P: [  98   67   98 -101   91   90  -97   91   79   89   87   59   95   67
   83   12   47   46   74   94   67   53   99  -26   95   98   98   83
   38  -21   61   66   96   99  -98   93   69  -79   75   77  -75   69
   74   93   25   92  -85]
H: [-85 -38 -79 -89 -58 -81 -64 -75 -81 -57 -70 -71 -67  28 -64  51  39  66
 -89 -28 -83 -24 -83  78  20 -32 -68 -42 -93  64  70  24 -76 -42 -89 -80
 -46 -15 -82 -59 -60 -66 -83 -63 -99 -43  11]
Y: [  71  100   73  -79   73   85  -78   80   68   59   77   96   81   92
   71   98   87   98   19  100   91   86   67   89   96   85   85   72
  -23   84   94  103   85   77 -102   88   66  -25   83   90   23   79
   74   90  -55   71   -7]
R: [-61 -83 -65  93 -39 -61  85 -79 -63 -79 -80 -70 -93 -78 -69 -89 -82 -85
  -3 -84 -70 -92 -68 -96  72  85 -23  85  96 -72 -92 -83 -50 -74  89 -71
 -56  52 -67 -66 -38 -67 -53 -60  55 -70  28]
next: [-68 -96  72  85 -23  85  96 -72 -92] | [-83 -50 -74]
gone R: [ 96 -53  28 -79 -65 -70 -92  72 -82  85 -60 -39 -70 -66 -92 -78 -68 -96
 -80 -89 -71 -79 -61 -69  52 -23 -50 -83 -67 -74 -83  -3 -67 -84 -56  89
 -85 -61 -72  93 -70 -93  85 -63  85  55] | [-38]
next: [87 59 95 67] | [83 12 47]
next: [ 96  85  85  72 -23] | [ 84  94 103]

T: [100 -86 121 -32]
E: [-18  22  42  50]
F: [  0  57 -94  28]
N: [-72  57 -94  28]
K: [-38  25 -74 -17]
C: [ 98 -95 -96 -98]
q: [ 98 -95 -96 -98] | C
gone C: [-96  98 -98] | [-95]
q: [-18  22  42  50] | E
q: [-72  57 -94  28] | N

X: [-18 -56 -35  -2  -1 -20 -24 -52 -11 -33 -17   6  20 -21  29   0  21 -17
  17  25  36 -15  28 -21  34 -50   7  10 -31 -57]
V: [-13 -51  26  -4 -83  17 -23   2  17   3  23 -26 -12  34  44 -36 -18 -15
  17 -42   2  31 -48  12 -51   4 -10   4 -22 -31]
S: [  15   48   50   20 -122   -2   -4   28    4   65   44  -18  -22   45
   45  -42  -44   22   65  -64  -20   39  -51   46  -57   58  -37   -9
   28  -18]
U: [-17 -17  -5   4 -94  85 -34 -24  -3 -14   6 -29  12   4  84 -42  18 -21
  49 -21  10  11  -1   3   8 -13 -30  -8 -13 -79]
G: [ -6   0  47  33 -73 -39  -1  -7  -1  28  32 -26 -13  41  18 -34 -34  20
  16 -46 -22  40 -67  27 -16  27   7  18  14  25]
Q: [ 11  72  42   2 -47 -24   9  38   0  55  28  17 -27  31 -19 -17 -40  26
  35 -37  -7  16 -13  26 -37  44 -22  -7  28  -2]
L: [  4   3 -12  -4  57 -19   9   3 -11  -9 -13  24   3 -18 -41  25   7   2
 -23  19   6 -14  28 -21  20  -5  15   8   4  21]
D: [-35 -50 -15  23 -38 -27   2 -45   0   4  46  37  35 -16  47  -1 -26 -18
 -28   2 -30  29 -37  39 -29 -11  36   5 -26  42]
W: [  1 -45 -65   3 -29  39   3 -45 -20   9  19 -47  55 -51 102  30  11 -45
  39  26 -26   3  10  33 -39 -11 -13 -11 -31  -3]
B: [ -8 -36  29  -7 -33  41 -40   0  13 -31 -31  39 -31  38 -13 -43  11  10
  27 -29  58  -2 -19 -42  20 -11  -5  16 -15 -85]
A: [  6 -16  13 -13 -32  53 -28   2   3 -15 -16  25 -14  20   8 -27   9  -3
  28 -13  32  -7  19 -29  21 -15 -22   0  -6 -72]
next: [-19 -17] | [-40  26  35]
gone B: [ -2  -5 -42 -36  10 -31 -11  -7 -31 -43 -13   0 -31 -15 -85 -29  38  13
  20 -19 -40  -8  27  39  11  16  41 -33  29] | [58]
gone U: [ -5   3 -21 -17 -24  10 -17  18 -14 -13 -29 -42  -1   8  85   4 -13   6
  -8  12 -30 -94   4  49  84  -3  11 -34 -21] | [-79]
gone D: [ -1  42  23 -26 -28   0 -26  46 -27 -18   5 -29  35  29  39 -30   2   2
   4 -35 -37 -15  47 -38 -45  37 -16 -50 -11] | [36]
gone A: [  9 -29  21  19 -32 -27 -16  20 -13  -6 -16 -15   3  -7 -22  25 -15  13
 -72  28 -13   2 -28  53  -3  32   8   6   0] | [-14]
gone Q: [ 28 -22  72  -2 -24 -27 -37  35  28  17 -17  26  -7 -19   2 -37  42 -40
  -7  31  16  26 -47  44   9  55 -13  11   0] | [38]

noter: [   7   55  -37  -40 -114   23  -71  -19   45  -17  -22   14   -1  -43
  -23   -2  -49   -8  122   25   16  -28  -80   -5   16  -46   -8]
suguv: [ -27    0   34  -58   19   53   14  -13   27  -68   66    5   29   21
   18  -87   13   -6   28  -13  -39   -2  -80   31 -105  -56   40]
Bago: [-47  55 -19  -7  -7  -9 -54 -26 -17 -85  -3  39 -19 -43 -34 -35 -42 -50
  51 -21  -4 -44 -31  59 -17  24  29]
tepe: [ 13  -3  28 -13 -39 -34 -81  43  43 -58 -50   9 -18 -54 -17  16  -2  19
  55   0  -4 -35 -66   8  31  24 -10]
rida: [   7   55  -37  -40 -114   23  -71  -19   45  -17  -22   14   -1  -43
  -23   -2   31   -8  122   25   16  -28  -80   -5   16  -46   -8]
next: [-87  13] | [ -6  28 -13]
gone tepe: [ -4  28  24 -34 -66  -2  43 -81  13 -35  43  55 -50  16 -10  19 -54 -13
   0 -18 -39 -58 -17  -3   9  31] | [8]
gone noter: [  -5  -40   -1  -71   55    7  -17  -28  -23   14  -37  -46  -43   -2
   -8   16  -22   16   -8  122   23  -80  -19 -114   45  -49] | [25]
next: [ 13  -6  28 -13 -39] | [ -2 -80  31]

